These are the activations of a small neural network, seen along a few directions. Each row is one input.
In each table, some parts of the input vary, and every possible input appears once, in random order.
A made-up example of a description, with smaller parts first: values(2) and (point or ring(11) or (line(6) and ring(8))).
Shared parts are said once, and a part with two or three values counts as separate values.
In the rows, 128 means zero.

Other details of the inputs shift rows strongly along three fixed directions, in all tables alike. That doesn't count.

A family of inputs:
R1: [ 85 108 104 171 156 166  94 123 147  72 127 200]
R2: [192 148 154  86 132 166 116 149 199 124 125 107]
R3: [191 140 142  86 123 165 141 162 194 127 146 103]
R4: [173  88 166 124 138 146 158  86 128 144 173 172]
R5: [101 142 168 122 121  84 119  84  34 156  87 107]
R6: [194 116 139 135  81 105 139 115 175 173 142  62]
R7: [151 193 140 119  81  60 104 164 129 199 100  38]
R8: [164  68 159 131 125 155 168  76 130 121 165 143]
R9: [188 102 125  92 106 147 151 116 144 156 125  62]
R10: [111 138 163 175  95  40 132 102  58 184 128  98]
R11: [ 53 148  97 208 117  75  73 132 121 110  97 146]
R12: [ 91 186  83 167 112  95  63 193 188 115  94 108]
R13: [ 48 153 108 162 149 107 108 172  82 107 120 161]
R14: [ 49 149 104 164 150 111  89 152  87  99  93 156]
R15: [192 130 115  92 124 168 147 155 194 140 149 100]
R16: [127 105 154 131 122 117 159 101  83 136 143 127]
R17: [128  95 156 134 132 125 124  43  73 147 124 172]
R18: [172  86 175 133 137 157 155  90 124 138 172 161]
R19: [170 102 178 127 145 160 134  71 130 142 158 172]
R20: [142 128 109 135 152 169 133 168 192 100 160 162]
R21: [172  90 187 135 145 155 144  88 129 138 160 163]
R22: [ 28 153 101 166 156  91  99 149  66 105 112 189]
R23: [139 123 117 131 145 176 101 137 201  76 116 154]
R24: [109 114 180 147 140 105 142  94  65 132 133 152]
R25: [ 57 150  44 137 129 116 125 189 137  85 105 105]
R26: [ 83 119 113 157 159 147 104 124 155  69 133 214]
R27: [141 163 114  77  95  94 144 163 100 165  89  19]
R28: [ 85 154  57 133 131 126 117 217 152  98 105  92]
R29: [141 168  96  76  96 101 142 160  97 184  98  29]
R30: [100 149 172 118 121  84 124  94  29 161 105 114]
R31: [136  95  73 128 135 168 137 148 196  92 149 148]
R32: [194 122 125  97 125 167 143 162 193 133 142  93]
R33: [ 44 160 102 154 147 107  98 142  92  95  98 161]
R34: [144 172 124  76  99  92 143 170  99 168  92  27]
R35: [136 126 113 126 140 181  99 136 198  79 121 159]
R36: [ 78 151  49 123 120 128 120 203 155  86 103  87]
R37: [141  95  88 184 110 135 120 143 226  98 154 126]
R38: [151 197 141 117  82  63  90 154 129 196  92  40]
R39: [105  65 153 165 130 117 163  61  43 137 155 158]
R40: [ 98 144 148 118 116  89 121  69  36 160  86 110]
R41: [168  67 143 126 128 150 165  75 130 138 168 156]
R42: [101 144 158 123 121  75 155 102  30 165 121 109]
R43: [190 143 147  71 116 145 115 107 147 171 115 106]
R44: [104 102 186 156 145 107 154  60  50 137 151 181]
R45: [190 123 142  87 109 146 151 131 139 165 140  81]
R46: [191 148 129  84 129 178 107 135 198 141 123 114]
R47: [189 142 123  73 119 168 110 123 204 127 112 116]
R48: [171 136 134  93 129 145 145 149 177 128 148 129]
R49: [ 43 121  60 166 136 108 131 150  87 100 117 134]
R50: [ 52 143 104 170 151 100 122 177  82 101 120 151]
R51: [128 107 145 122 124 106 162  96  87 141 144 138]
R52: [140 154  92  76  88 107 135 156  95 176  91  19]
R53: [138 135 122 119 149 159 125 162 199  92 150 174]
R54: [ 83 188  91 119 137 124 102 220 154  98 106 117]
R55: [130 126 162 130 137 121 140  99  83 156 141 146]
R56: [136 104 153 182 101  79 140  95 114 158 151 118]
R57: [165  70 150 122 126 144 171  71 134 127 166 154]
R58: [ 82 105 102 172 157 145 145 144 149  67 159 191]
R59: [169  92 176 127 137 168 122  65 129 136 145 167]
R60: [135  93  93 137 136 168 140 150 198  72 140 130]
R61: [ 84 184  60 120 135 138  80 188 157 105  82 117]
R62: [129  92 186 148 138 112 161  79  69 132 150 153]
R63: [191 144 155  74 119 137 135 128 144 176 135 106]
R64: [148  96 183 130 145 138 138  60 113 127 156 193]
R65: [ 83 127 124 165 167 149 112 135 151  70 145 208]
R66: [ 87 119 122 170 165 158 102 143 144  78 146 207]
R67: [138 171 103  71  94  95 148 157 101 172  96  26]
R68: [ 99 145 164 118 116  89 117  83  31 159  93 111]
R69: [193 134 128  91 125 180 102 132 198 130 108 102]
R70: [ 49 136  78 158 142  95 130 167  85 108 126 157]
R71: [173  94 188 133 146 158 130  78 129 135 151 165]
R72: [133  98  80 124 133 162 142 145 200  81 147 146]
Description of these inputs: line(8) and (point or (values(2) and line(4))).
Changing only the line(8) part turns R59 into R39. The same change can be made to R14. Which row results?
> R28
Changing only the line(8) part turns R22 into R41. The same change can be made to R30. Which row results?
> R8
Which other rows does R3 become when the line(4) part takes its other values? List them by row number.
> R42, R48, R62
Which other rows does R1 become when the line(4) part takes its other values? List them by row number.
> R17, R61, R69
Which other rows does R33 become when the line(8) part takes its other values? List them by row number.
> R25, R40, R42, R44, R58, R65, R67
Which other rows agree with R72 in the line(8) part? List them by row number.
> R9, R25, R31, R36, R37, R49, R52, R60

A family of inputs:
R73: [192 120 146 107 136 191 115 118 196 127 145 150]
R74: [152 100 190 152 151 149 142  76 110 130 162 176]
R75: [ 90 105  69 170 152 166 104 176 193  57 138 184]
R76: [ 65 213  87 171 122  77  61 213 164 112  92 116]
R77: [198 118 175  95 136 172 143  91 172 134 154 155]
R78: [ 83 135 129 132 124  89 119 112  38 144  87 102]
R79: [113  85 151 163 147 150 125  64  96 115 143 196]
R80: [128 191  99 121  99 103  70 166 179 143  77  72]
R81: [ 46 166 140 161 145  68 109 150  29 132 100 138]
R82: [111 153 138  95 115  96 132  96  53 162  92 100]
R83: [186 115 131  95 138 188 125 108 199 126 145 148]
R84: [ 47 149 109 186 108  53  86 106  63 135  83 120]
R85: [ 93 107 124 145 122 106 154 103  71 124 132 118]
R86: [158 168 167 118  89  81  93  91 109 192  90  73]
R87: [146  62 162 146 130 139 163  70 114 115 163 155]
R88: [190 129 148 100 143 182 126 121 199 131 157 157]
R89: [167 143 160  81 120 132 136  92 109 161 117 112]
R90: [ 88 105  76 171 160 168 110 176 192  47 134 175]
R91: [189 101 131 115 125 164 171 134 203 120 175 131]
R92: [149  63 153 150 132 130 166  77 117 135 175 165]
R93: [180  88 185 107 133 164 139  63 139 128 143 152]
R94: [ 80  65 127 203 145 119 146 105  94  96 165 198]
R95: [158 131 128 108 149 176 114 147 208  90 136 172]
R96: [109 145  61 122 130 132 118 200 180 104 123 113]
R97: [ 71 156  50 152 138 120 128 220 170  94 139 132]
R98: [150  65 159 146 130 128 175  76 117 122 170 164]
R99: [164 157 114  95  97 108 136 187 144 171 121  51]
R100: [166 146 113  81  96 107 155 140 118 186 125  47]
R101: [121 125  99 142 159 189 105 157 202  69 129 168]
R102: [ 99 140 151 144 135 112 116 108  67 146 122 152]
R103: [174 144 116  69 115 147 125 143 171 134 107  92]
R104: [ 77 103 156 189 169 139 124  94  89  90 147 214]
R105: [199  96 172 104 137 181 128  88 171 130 137 138]
R106: [ 75  72 123 177 151 124 144  85  94  79 146 206]
R107: [194  97 132 154 104 147 121 106 229 126 153 119]
R108: [138 151  98  91 124 152 110 172 180 105 105  97]
R109: [116 138 130 100 113  91 125 100  55 172  98  97]
R110: [ 86 140 133 186  93  38 125 117  73 165 119  93]
R111: [171 148 178  89 123 114 138 113 110 164 129 118]
R112: [ 77  97 144 174 165 130 116  89  92  97 145 228]
R113: [180 128 143  96 104 131 167 137 148 156 148  68]
R114: [203 110 189 109 142 174 129 101 171 136 148 146]
R115: [ 69 154  44 133 138 135 116 196 166  71 108 131]
R116: [182 125 127  87 103 130 168 127 148 156 139  75]
R117: [ 45 129 107 171 127  65 138 149  35 127 108 110]
R118: [ 79  93 156 185 167 137 115  92  89  87 137 215]
R119: [ 39 165 109 143 139  79 108 127  31 139  96 145]
R120: [118 128 129 108 104  78 154 112  58 161 109  84]
R121: [118  90 168 163 150 141 117  76  97 117 145 205]
R122: [169 144 171  88 125 122 125 106 111 175 126 120]
R123: [138 143  92  97 120 147 120 176 181 105 112  88]
R124: [154 106  88 121 139 181 131 139 209  98 151 148]
R125: [ 92 196  84 110 136 132  90 204 143 114  82  94]
R126: [154 157 106  83  97 119 150 170 143 153 117  37]
R127: [ 75 143  58 154 141 131 111 214 165  75 112 120]
R128: [146 138  85 113 115 142 118 187 181 123 122  92]
R129: [129 139 178 113 130 112 127 104  83 145 121 131]
R130: [168 154 121  74  98 128 120 124 112 180  96  55]
R131: [154 116 100 111 140 184 128 135 207  85 138 155]
R132: [129 142 113 150 157 174 104 177 202  86 154 185]
R133: [128 165  73 108 104 119 127 201 152 143 113  59]
R134: [ 63 117 112 162 135 104 109 116  63 116 108 159]
R135: [169 148 130  84  98  95 153 154 120 189 129  54]
R136: [ 74 154  64 147 137 111 131 226 171  80 130 134]
R137: [111  63 154 172 138 124 165  85 102 101 169 173]
R138: [187 122 150 104 110 127 156 145 147 162 141  70]
R139: [111 140 135 102 110 102 135  95  53 156  97  82]
R140: [150 168 179  85 113  94 130 126  78 176 111  81]
R141: [146  91 189 133 144 149 134  65 112 118 147 180]
R142: [147 102 191 141 146 146 147  73 111 124 166 178]
R143: [182 130 136  85 115 156 131 112 141 154 111  75]
R144: [ 96 109 117 140 122 101 158 101  72 129 130 128]
R145: [136 137 171 122 128 114 116 107  82 161 121 138]
R146: [ 41 174 125 147 139  66 123 140  30 130 106 147]
R147: [ 56 209  67 130 146 105  91 226 134 110 104 129]
R148: [ 75 133 117 128 114  88 140 107  40 139 102  93]
R149: [153 100 186 139 150 135 137  78 114 140 167 193]
R150: [171 127 160  93 114 134 118  96 110 169 111 107]
R151: [ 89 182  51 101 125 125  99 195 146 120  89  93]
R152: [ 71 167  64 128 150 136  86 200 167  86 101 152]
R153: [207 113 185 113 135 166 127 108 171 147 162 155]
R154: [175 150 183 131 101 101 101  86 140 177 118 105]
R155: [ 81 130 115 139 119  91 135 110  39 145  97  90]
R156: [ 75  67 121 200 153 134 150  92  91  84 156 187]
R157: [172 115 147 118 103 119 161 117 113 176 150  86]
R158: [170 109 145 115 109 126 164 108 111 163 138  74]
R159: [152 134 129  82 101  99 138 107  83 184 106  66]
R160: [184 123 123  90 104 149 135 115 143 163 123  76]
R161: [152 177 119  63 109 136 116 152 140 150  89  57]
R162: [149  63 146 157 127 147 157  67 112 132 166 158]
R163: [ 54 147 139 157 148 104 120 122  61 108 119 165]
R164: [198 101 166  89 132 172 137  84 174 128 140 150]
R165: [ 71 152  72 152 136 117 127 227 170  75 132 124]
R166: [ 77  73 134 208 153 123 161 108  93  92 171 189]
R167: [115 130 116 113 106  87 151 106  57 175 118  81]
R168: [162 107 111 175 113 141 117 142 240 104 157 133]
R169: [178 141 115 124  90 123 102 128 201 148 111  70]
R170: [118 136 110 133 157 184 108 160 203  66 138 176]
R171: [ 89 142 104 151 168 158 103 182 194  54 138 211]
Describe the family of inputs behind these rows.
> line(9) and (point or (values(2) and ring(5)))
Changing only the line(9) part turns R164 into R103. The same change can be made to R83. Which row results?
> R151
Changing only the line(9) part turns R129 into R87. The same change can be made to R154. Which row results?
> R107
Which other rows agree with R106 in the line(9) part? List them by row number.
> R75, R90, R115, R123, R124, R148, R155, R159, R160, R169
A walk changes only the line(9) part. It starts at R74 and steps to R104. List the rest of the walk in order.
> R125, R101, R143, R155, R156, R158, R166
Which other rows does R77 become when the values(2) part takes its other values? List them by row number.
> R171
A walk changes only the ring(5) part. It starts at R152 and steps to R150. List the rest of the walk in order.
> R105, R93, R164

A family of inputs:
R172: [151 126 119 132 143 161 129 144 157 123 138 154]
R173: [135 102 119 145 128 151 158 151 167 116 165 118]
R174: [ 92 170 108 122 120 119 108 187 116 143 106  99]
R175: [147 138 117 130 149 160 128 132 160 120 147 149]
R176: [205 105 182  79 100 153 158  54 119 172 141 112]
R177: [175 160 152  83 107 107 144 103  66 207 107  66]
R178: [ 80  76 152 189 148  91 126  84  78 104 141 198]
R179: [134 135 146 131 147 157 126 140 168 110 147 138]
R180: [142 115 127 112 145 146 133 142 166 110 130 155]
R181: [ 75  65 128 203 134  87 164  80  83 110 160 177]
R182: [143 125 131 136 137 134 124 132 181 111 130 148]
R183: [135 131 130 114 136 156 132 125 167  93 134 143]
R184: [143 118 122 137 126 139 117 135 178 123 134 153]
R185: [ 95 162 105 119 120 114 102 190 113 141 114  95]
R186: [ 91 178 106 121 122 119 110 181 117 142 109  98]
R187: [ 69  92 139 182 147 127 126  60  66 103 146 188]
R188: [ 97 189 112 122 119  96 109 171 126 120 109  98]
R189: [140 141 128 134 124 146 118 129 172 112 155 149]
R190: [144 116 116 142 130 157 114 129 170 122 126 144]
R191: [ 74  80 166 186 155 115 131  98  63 105 153 191]
R192: [ 95 141  73 129 109 109 137 170 117 122 111  63]
R193: [ 99 171  86 130 119 112 103 161 124 140  90  95]
R194: [ 97 176  98 128 130 106 104 159 128 127  89  88]
R195: [132 135 134 131 139 163 121 137 167 121 154 143]
R196: [146 115 127 142 138 151 119 132 172 111 119 139]
R197: [142 126 119 137 129 140 119 128 179 122 137 152]
R198: [138 126 130 116 133 157 135 130 164  95 128 146]
R199: [138 122 147 134 141 158 127 152 165 113 138 142]
R200: [162 155 162  61 113  91 146  94  77 193 105  64]
R201: [148 107 124 140 138 147 113 135 169 109 127 135]
R202: [ 83  72 125 199 151 109 175  89  61 110 165 178]
R203: [161 156 150  61 106  97 141  91  76 204 112  68]
R204: [ 67  98 142 169 142 123 138  64  66 100 148 200]
R205: [152 125 130 132 151 155 133 147 158 112 131 149]
R206: [140 120 127 129 139 162 122 126 164  99 127 134]
R207: [ 31 127 124 172 135  78 117 114  17 114  91 141]
R208: [153 117 115 130 144 156 122 147 154 121 146 149]
R209: [ 37 134 132 177 126  53 114 129  21 115 114 150]
R210: [144  54 197 129 127 100 160  13  19 178 158 170]
R211: [108 180 101 120 140 110 122 179 111 130  95 101]
R212: [165 155 150  91  98 102 128  82  82 204 101  53]
R213: [140 131 132 135 140 133 121 126 183 109 136 145]
R214: [173 165 165  81 119 100 146 100  70 194 106  59]
R215: [165 140 153  80  90 112 129  95  70 196  97  54]
R216: [ 93 167  93 104 108 117 114 172 114 127  93 104]
R217: [ 96 164  88 100 124 107 115 177 116 141  98 111]
R218: [137 129 145 133 144 159 129 145 166 112 141 141]
R219: [ 32 119 109 170 128  79 106 114  12 123 106 141]
R220: [ 99 156  85 136  99  89 141 182 124 126 126  77]
R221: [100 152  98 115 123 112 100 174 112 116  92  84]
R222: [136  99 104 128 117 149 164 136 165  99 152 123]
R223: [ 95 166 104 104 116 112 119 175 116 115  86 100]
R224: [145 135 139 136 129 142 126 138 171 103 142 148]
R225: [ 96 171  86 100 127 107 117 170 117 140 101 110]
R226: [140 110 117 114 123 158 122 136 159 105 140 147]
R227: [146 128 141 136 126 142 124 145 170 104 139 149]
R228: [224  96 191  93 127 141 155  77 111 175 145 106]
R229: [ 79  77 141 190 140  96 122  81  76 116 148 202]
R230: [ 99 144  71 142 111  99 136 170 126 133 106  67]
R231: [144 107 123 110 146 142 127 145 163 108 138 150]
R232: [216  99 190  96  94 133 141  70 121 179 160 110]
R233: [139 120 115 129 131 167 117 123 163 110 134 138]
R234: [206 105 191  90 117 151 147  47 123 163 138  92]
R235: [100 171  97 130 127 107 107 164 126 129  83  91]
R236: [147 107 112 140 131 152 108 132 167 120 134 139]
R237: [144 118 133 137 134 134 122 138 180 112 127 149]
R238: [214 107 194  99  93 138 147  67 124 182 152 114]
R239: [139  96  99 124 132 139 164 141 167 113 157 130]
R240: [141 110 129 114 131 152 127 140 160  94 133 143]
R241: [144 136 127 136 121 148 121 135 170 114 149 152]
R242: [138 131 120 135 133 139 116 123 182 120 143 149]
R243: [141 123 124 112 148 147 135 135 167 109 133 153]
Describe the family of inputs behind these rows.
> ring(8) and (point or (values(2) and line(4)))
Changing only the ring(8) part turns R175 into R212. The same change can be made to R211. Which row results?
> R235
Changing only the ring(8) part turns R237 into R223. The same change can be made to R242. Which row results?
> R204
Which other rows does R183 become when the values(2) part takes its other values? List them by row number.
> R204
Which other rows does R177 become when the ring(8) part takes its other values? List them by row number.
> R176, R186, R193, R197, R225, R233, R241
Which other rows does R243 become when the line(4) part takes its other values? List them by row number.
> R180, R200, R231
Which other rows does R222 become when the ring(8) part takes its other values? List them by row number.
> R173, R181, R192, R202, R220, R230, R239
